Each row below holds a small network's activations on one input, seen along a few directions.
Each table varies a few parts of the input and shows all the possible inputs, shuffled.
A made-up example of a description, with smaller parts first: one of 8 places around a ring, together with either a single point or one of 9 places along a line or (one of 2 separate values, together with one of 6 places along a line).
Shared parts are said once, and a part with two or three values counts as separate values.

Other details of the inputs vary at random and push rows far along two fixed directions, the same in every table; ignore that.

Rows:
r1: [-5  0 -3 -2  6 -4  0  6 -8  4 -2  2 -6  1]
r2: [ 60 -52  29  83  22 -15 -30 -52  29  20  27  91 -12   5]
r3: [-1 -4 -6 -4 -2  6 -5  4 -8 -2 -3  1 -3  5]
r4: [  7  -4   7 -10   5  10  -2   6  -3   2   9  -9   2  -9]
r5: [-2 -1  1 -5  2  0 -8  5 -9  4  1  1 -3  5]
r6: [-4  4 -2 -2  7 -5 -2  9 -8  8 -2  0 -4  0]
r7: [-1 -2  3 -9 -5  2  6 -1  1  3 -8 -1 -3 -3]
r8: [  4  -3  -2  -7 -13   7  -3   1   0  -8  -3   4   0  -4]
r9: [ 4 -5  0 -4  8  8 -2 12 -5 -1 13 -5 -1 -3]
r10: [-1 -4 -7 -4 -7  6 -3  8 -7 -9 -3  1 -4  3]
r11: [-1  0  6 -8  0  1  3 -3  2  5 -7  0 -3 -3]
r12: [ -4  -4 -10   0   1   0   3   4  -4  -2  -5   1  -6   2]
r13: [  0   2   1  -5   3   1  -9   8 -10   9   1  -1  -1   3]
r14: [ -1   0   1   0   9   4  11   5   1   3   8  -7  -4 -12]
r15: [-10  52   4  30   0 -27  -3 -36  34 -12  20 -32  64  33]
r16: [ 0 -2  3 -6 -7  4  7 -1  3 -3 -8  2 -4 -4]
r17: [ -9  51   3  29   3 -20   4 -34  39 -23  32 -41  67  26]
r18: [ 2 -5  2 -9 -9  7 -3  2 -3 -6 -6  2 -1 -2]
r19: [-1  1  8 -9  0 -2  3 -1 -2  9 -6 -3 -3 -3]
r20: [ -3  -2  -7   0  -9   2  10   2   3  -6  -7   1 -10  -9]
r21: [  4   1   7 -10   0   0  -8   4  -7  12  -2  -3   2   0]
r22: [-5 -1 -4 -1 -1 -1  9  0  0  1 -8  0 -7 -4]
r23: [-6  2 -1 -3  3 -1  6  0  0  3 -7  0 -7 -4]
r24: [-4  5  3 -2  5 -4  4  4 -5 12 -5 -3 -5 -5]
r25: [-3 -3 -2 -6  1  4 -7  6 -8  0 -2  1 -3  4]
r26: [  2  -1   0  -6 -12   4   7  -1   5  -5  -7   2  -4  -8]
r27: [-1 -3 -4 -2 11  4  6 12 -4 -1 11 -6 -3 -6]
r28: [  2  -4 -10  -2 -11   6  -3   6  -4 -10   0   3  -4   2]
r29: [ -3  -4 -14   0  -8   2   3   7  -2  -9  -3   1  -8  -3]
r30: [-7  2  1 -4  3 -3  7  3 -5  8 -6 -2 -7 -4]
r31: [-6 -1 -6 -4  5 -1  1  5 -5 -1 -4  1 -7  1]
r32: [ -1  -3   5 -10  -2   3  -7   1  -3   3  -4  -1   2   0]
r33: [-4 -2 -3  2 -4  1  9  1  2 -5 -8  1 -8 -5]
r34: [ -3  -5 -10   2  -3   1   3   6  -2  -8  -5   2  -7   1]
r35: [  1  -3   6 -10  -2   0  -8   1  -6   7  -2  -2   1   0]
Each input here is: one of 5 places around a ring, together with either a single point or one of 6 places along a line.
Changing only the place on the ring of 5 turns r8 into r26. The same change can be made to r32. Which row results?
> r11

Rows:
r36: [ 35 -52  24  27  33   3 -22  -3 -10  34  18  62 -40 -13]
r37: [ -8 -13   8 -62   2  23  12  38 -31  21 -22 -24 -29 -31]
r38: [-21 -15 -20 -49 -18  19  12  36 -31   3 -42  -7 -42 -19]
r39: [ 26  -5  22  50  23 -23 -22 -36  19  19  23  33  13  20]
r40: [ 36 -31  24  40  28  -7   1 -14   6  34  21  50 -26 -22]
r41: [ -2 -32 -16 -48 -13  36  20  43 -36   1 -28   8 -62 -32]
r42: [  0 -23   2 -53   8  23  20  49 -41  32 -20  -7 -51 -43]
r43: [ 33 -54   2  39  11   5 -10  -9  -2  11   2  71 -50  -7]
r44: [ 26  -4  26  41  19 -17 -14 -39  27  18  20  28  20  10]
r45: [-26  63  -1 -13  -5 -10  -6 -13  19 -24  25 -67  74  27]
r46: [-28   8 -25 -37 -16  12  24  33 -20  -9 -27 -16 -28 -14]
r47: [-19  19  -3 -27   9  -3  12  20 -17   9  -6 -35   0  -5]
r48: [ 34 -42   3  51   8  -2   0 -20  15   3  11  60 -32 -11]
r49: [-12 -17 -21 -40 -15  23  24  37 -23  -5 -29  -8 -45 -31]
r50: [-30  47  -2 -23  -1 -11 -13   7  -4  -8   4 -54  48  25]
r51: [ 50 -56  31  21  25   2 -10 -10  -2  48  -3  71 -51 -27]
r52: [-17  -2 -13 -43 -22  23  21  26 -13 -16 -28 -20 -20 -17]
r53: [ 29  -2  27  50  20 -20  -5 -41  31  18  26  30  16  -2]
r54: [-21  40   5 -21  -1  -9  -6  -7   3  -9   7 -49  49  19]
r55: [ 20  18   0  73 -12 -27 -22 -57  47 -27  33  24  59  43]
r56: [-33  32 -28 -23 -21   3  26  16   3 -29 -16 -45  14  -6]
r57: [ 41 -60  27  17  29   3 -26   0 -18  44   3  70 -52 -19]
r58: [-32  38 -29  -6 -15   0  18  -2  14 -39  -1 -50  40  12]
r59: [ 28 -55   0  36  12  -1  -6  -5  -3   9   0  66 -46 -12]
r60: [-10   3   3 -49  -1  14 -12  38 -40  14 -15 -20 -12  -3]
r61: [-35  63 -12  -4   6 -17   4  -5  15 -13  17 -68  58  32]
r62: [ 35  -6  28  43  16 -14 -30 -32  21  12  27  33  25  18]
r63: [ 40 -51  10  29  -1   7 -10 -15   3  14  -6  69 -45 -12]
r64: [ -5 -11   9 -61   0  28   9  35 -31  21 -18 -19 -31 -28]
r65: [-19  29   6 -33   0  -3   7   4  -6   1  -8 -44  29   8]
r66: [-34  50 -16   1 -26 -18  12 -22  27 -41  -1 -49  57  31]
r67: [ 19   6  17  62  27 -24 -30 -35  27   4  42  28  39  27]
r68: [  0 -39  -8 -55 -22  40   6  48 -39  -1 -33   3 -55 -36]
r69: [ -3 -30 -17 -53 -21  28  -6  48 -46   7 -36  10 -53 -21]
r70: [ 31  18  24  76  21 -28 -25 -65  51  -3  50  18  59  30]
r71: [ -3 -12   7 -62  -4  23  -4  36 -38  24 -19 -14 -23 -21]
r72: [-27  20 -13 -37 -29   3  23  15  -4 -17 -29 -27  -4  -6]
r73: [ 17  -8   4  50  -6 -19  -4 -41  32 -10   9  33  14  13]
r74: [-14  18  -2 -29   5   4  18  20 -12   9   2 -38   4 -10]
r75: [-15  -9   4 -53   3  16   8  37 -37  30 -30 -17 -34 -22]
r76: [-25  36  -1 -25   1  -8   7   8  -8   7 -10 -44  19   8]
r77: [ 20   7  20  60  24 -29 -20 -45  30  14  26  26  33  25]
r78: [-33  58 -16   1 -28 -10  20 -15  29 -42  -4 -57  50  18]
r79: [-27  38 -13  -4 -26 -15  14 -11  19 -31  -9 -38  34  16]
r80: [ -2 -37 -19 -49 -16  38  11  52 -41   0 -25   4 -56 -33]
r81: [ 23 -28  -5  52   7  -6 -18 -16  10  -7  14  50  -6  11]
r82: [-29  15 -25 -36 -19   5  12  20 -12 -13 -29 -27  -1   3]
r83: [ 27 -17  21  55  26 -18  -8 -25  13  31  26  42 -11  -4]
r84: [-15  16  -2 -34   3   6 -10  31 -27   1   4 -31   6   5]
r85: [-12 -11  -1 -51   8  22   7  40 -40  21 -16 -18 -35 -18]
r86: [-31  38 -17 -11 -24  -9  12 -12  14 -35  -8 -41  43  18]
r87: [ 25  11  29  65  17 -30 -13 -55  43  15  28  24  33  16]
r88: [-33  50 -25   3 -20 -14  -3 -17  14 -37  -1 -46  54  35]
r89: [-14  16  -2 -37   3   8   0  27 -17   1  10 -37   9  -6]
r90: [-14 -10 -12 -41 -22  28   8  26 -17 -19 -22 -16 -18 -15]
r91: [ 18  -5  -3  53   1 -19 -15 -36  26  -7  11  39   8  24]
r92: [ 25  23  24  66  16 -30 -22 -62  49   3  39  12  55  37]
r93: [ 45 -75   8  34  11  11  -9  -3 -10  11   6  82 -60 -26]
r94: [-29  63  -8  -4   4  -8   7 -10  18 -18  24 -69  64  29]
r95: [-15  24   6 -37  -1   7  14  14  -7   8  -8 -40   5 -16]
r96: [ 41 -60  32  12  27   9  -8  -1  -4  42   6  65 -50 -31]
r97: [ -2 -35  -7 -56 -19  36  15  39 -34   0 -36   8 -59 -35]
r98: [ 36 -65  27  24  35  -1 -12   3 -16  40   8  67 -53 -22]
r99: [ 30 -53   3  41  11   4  -3  -5   0  12  -1  66 -51 -15]
r100: [-40  50 -30   0 -15  -9   4  -8  16 -43   7 -51  55  34]
r101: [ -9  -7 -15 -46 -27  29   2  33 -22 -20 -21 -17 -13 -13]
r102: [-33  38   0 -30  -3  -8  10  13 -10   9 -12 -49  17   3]
r103: [ 18  -6  -2  59   1 -24 -10 -37  28  -5   7  38   3  14]
r104: [ 17   0  -3  78   9 -25  -8 -45  38 -16  20  35  15  21]
r105: [ -3 -35  -8 -57 -17  31  19  41 -34  -1 -38   4 -56 -38]
r106: [ 14  17   4  75  -5 -25  -4 -60  57 -28  29  18  46  29]
r107: [-23   2 -18 -39 -19  12  15  28 -22  -5 -35 -17 -26  -8]
r108: [-30  53 -13   7 -24 -12  16 -20  34 -46   1 -53  52  23]
r109: [ 35 -25  -5  55   0  -6 -15 -23  17 -11  26  52  -1   9]
r110: [-31  51 -19  -3 -32 -15   2 -14  23 -42   6 -52  68  39]
r111: [ 27   5  18  66  29 -23 -19 -42  33   1  49  28  39  21]
r112: [-11 -30 -23 -55 -17  31   1  54 -48  -1 -26   7 -50 -23]
r113: [ 44 -58  33  17  26   8  -5  -4  -3  44   6  68 -50 -32]
r114: [  8  10  -1  66   0 -31  -8 -44  39 -12  12  32  18  22]
r115: [ 38 -51  26  26  33   2  -7  -4  -3  34  16  53 -40 -22]
r116: [ 44 -37  26  38  28  -1 -25  -8   0  24  35  58 -20  -7]
r117: [-16  32   6 -38  -7   9  -5  20  -8 -11   5 -48  35   7]
r118: [-29  64 -10  -4   4 -13   9  -7  23 -16  21 -72  62  25]
r119: [-16 -17 -22 -49 -22  21   0  42 -38   1 -36  -8 -37 -15]
r120: [ -5 -33 -18 -49 -11  31  22  45 -32   1 -31   6 -60 -36]
r121: [-32  51 -20  -3 -28 -11   4 -20  21 -42   3 -51  64  35]
r122: [ 24  -7  23  50  27 -24 -19 -36  18  18  20  34  15  17]
r123: [-29  35  -3 -23   6  -5  11  15 -10   0   2 -48  22   9]
r124: [-25  -1 -25 -38 -11  16  18  33 -23 -11 -25 -14 -26 -12]
r125: [-31  59   3 -10  -5 -18   7 -19  20  -9   8 -64  65  28]
Changing only one part turns r109 into r49. The same change can be made to r116. Which row results?
> r42
Changing only one part turns r101 into r97. The same change can be made to r69. Which row results?
> r91
Changing only one part turns r59 into r46. The same change can be made to r58. Which row results?
> r56
Describe the family of inputs behind these rows.
> one of 2 separate values, together with one of 5 places around a ring, together with one of 9 places along a line
Change only the choice among 2 separate values in r65. List by row number the other rows that result.
> r86
Start at r55 and move only the place on the line of 9, one step at a time. The first step leads to r110. Which rows follow, in order?
> r121, r63, r86, r66, r73, r79, r72
Start at r117 and move only the place on the line of 9, one step at a time. The first step leads to r45. Which rows follow, in order?
> r70, r64, r37, r96, r113, r95, r53

Rows:
r126: [ -3  12  -6  14  -9  -7  -3 -15  14 -17   4  -7  23  17]
r127: [ -8  -6  -9 -17  -6   7  12  15 -10   0 -14  -5 -19 -14]
r128: [  0  16   0  18   5 -10  -8 -14  11  -6  14  -5  25  18]
r129: [ -2 -11  -6 -23 -13  13   0  14 -12  -5 -15   2 -15  -7]
r130: [ -8   0   7 -28  -6   7  11   8  -9  11 -19  -9 -14 -14]
r131: [ -2  -6   0 -25  -5  11  -6  19 -19   5  -6  -5 -10  -8]
r132: [ 51 -56  25  55  31  -4 -14 -20   9  28  23  79 -40 -15]
r133: [ -6  16  -6  19  -4 -11   1 -15  17 -15   5  -5  20  13]
r134: [ -7  -6  -2 -21   3   9   1  20 -17   6  -7  -7 -14  -9]
r135: [ -5  18  -5  22  -2 -10   9 -15  20 -14   8  -9  20   9]
r136: [ -3  -8  -2 -18   6  10   4  17 -15   8  -4  -4 -15 -12]
r137: [ -2  -1  12 -29   3   4   3  14 -14  20 -10 -10 -10 -13]
r138: [ -6  17  -7  17  -6 -11  -1 -16  16 -16   7  -4  21  16]
r139: [  0  16   0  15   2  -8 -10 -13   9  -6  12 -11  27  18]
Changing only one part turns r138 into r128. The same change can be made to r133. Which row results?
> r134
Describe the family of inputs behind these rows.
> one of 2 separate values, together with either a single point or one of 6 places along a line
Change only the choice among 2 separate values in r137. List by row number the other rows that result.
> r130
